A small network was shown many inputs. Here are its activations along a few directions, one row for each input.
Each table varies a few parts of the input and shows all the possible inputs, shuffled.
A made-up example of a description, with smaller parts first: one of 2 separate values, together with either a single point or one of 11 places along a line or (one of 6 places along a line, together with one of 8 places around a ring).
Shared parts are said once, and a part with two or three values counts as separate values.
In the rows, 128 means zero.

Table:
R1: [199 109 110 141 145 116 129  87 133 182 102 120 131 116 111]
R2: [114 163 108 172 162 116 187  58  65  98 127 134 126 106 174]
R3: [ 31 110 128  68  76 172 163 212 163 166 177  48 182 213 100]
R4: [106 172  85 188 113 152 141  39  48  85 142 133 101 105 147]
R5: [ 15  60 170  59 113 152 159 140 152 199 162 137 156 148  51]
R6: [217  77 160 166  87 107 139 139 117 156 111 176 125 108 147]
R7: [167 152 167 112 102 138  98 229 179 104 176 131 118 171 178]
R8: [105 192 119 140 167 151  87 194 150  84 152  94 189 151 151]
R9: [172 146 110 125 160 132 201  60  99 129 131 110  65 115 143]
R10: [139  86 188 124 122 129  96 175 171 141 128 184  79 100 155]
R11: [ 90  10 123  88  76 120 176 100  97 199 139  92 201 159  77]
R12: [175 133 161 133 121 101 204  83  85  92  89 136  60 137 144]
R13: [123 179  87 109 152 116  84 210 171  88 163  97 141 166 127]
R14: [ 69 152 117 134 132 177  33 111 122 113 115 164 140  82 109]
R15: [126 119 140  88 176 146  90 119 189 158 115 135  94  99 114]
R16: [ 75 138 136 127 178 144  84 126 150 122 103 162 164  84 138]
R17: [199  97 162 162  97  86 139 106 134 140  66 140 129 130 113]
R18: [121 106 190 118 130 109  98 141 191 123  81 149  84 120 121]
R19: [150 170 169 109 109 118 100 195 197  87 131  97 121 191 143]
R20: [134 139  88 198 103 132  68  76  68 150 105 145 163 108 117]
R21: [ 62  63 132  66  76 121 243  74  54 146 173  66 133 128 109]
R22: [194 112 159 136 112 121 206 116  68 106 132 171  56 113 177]
R23: [ 97 125 101  97 162 113  88 143 175 120 113 165 117  91 105]
R24: [142 128 109 187 149 102 119  92  91 157  92 146 191 107 142]
R25: [153 178 122  92 161 150  91 182 188 126 163  74 124 172 136]
R26: [142 151  69 137 145  96 199  80  89  91 131 139  83 107 134]
R27: [ 99 201 102 158 126 185  36 186 119  74 165  87 162 151 118]
R28: [169 115  72 151 131  81 127 109 119 147  99 150 149 108 102]
Q: Changing only one part turns R24 into R2. The same change can be made to R20. Which row results?
A: R4
Q: What is each input in this table made of?
A: one of 4 places along a line, together with either a single point or one of 6 places along a line
Q: Which other rows does R25 become when the place on the line of 6 takes its other values? List them by row number.
A: R7, R8, R13, R19, R27
Q: Which other rows agree with R18 in the place on the line of 4? List them by row number.
A: R5, R10, R14, R15, R16, R23

Table:
R29: [ 91  76 101 101 135 137 172  32  85 172 116 125 107  82  82]
R30: [159  75 165 166  69 123 143  94  82 151  95 180 110 107 127]
R31: [ 34 149 114  97 101 169 152 170 114 111 187  48 173 189 112]
R32: [196 120 192 122 147  88 179 115 142  90  92 183  30  99 169]
R33: [108 104 182 127  86 158  52 190 160 140 143 134 153 142 126]
R34: [199 140 143 106 128 128  82 207 204 146 135  95 130 181 113]
R35: [ 99 109  99 119  89 133 231  64  32 130 172  91 134 143 129]
R36: [ 78 104 131  93 143 117 118 192 174 151 132 118 212 148 119]
R37: [148 152 181  88 155 137  99 223 223 100 144 156  64 135 170]
R38: [113 248  49 188 177 151  10 150 124  49 134 132 159 108 147]
R39: [ 27 124 117  73 139 165  91 124 170 158 147  98 148 141  67]
R40: [240 104 133 143 107  80 162  96 136 148  89 120  85 138 133]
R41: [130  66 118 138 134  74 203  95  95 168 112 156 161 107 124]
R42: [168 219  67 231 183 132  97  39  52  77  95 155 127  71 174]
Q: What is each input in this table made of?
A: one of 2 separate values, together with either a single point or one of 6 places along a line
Q: Changing only the choice among 2 separate values turns R39 into R29. The same change can be made to R33. Which row results?
A: R30
Q: Which other rows does R40 become when the choice among 2 separate values takes its other values? List them by row number.
A: R34
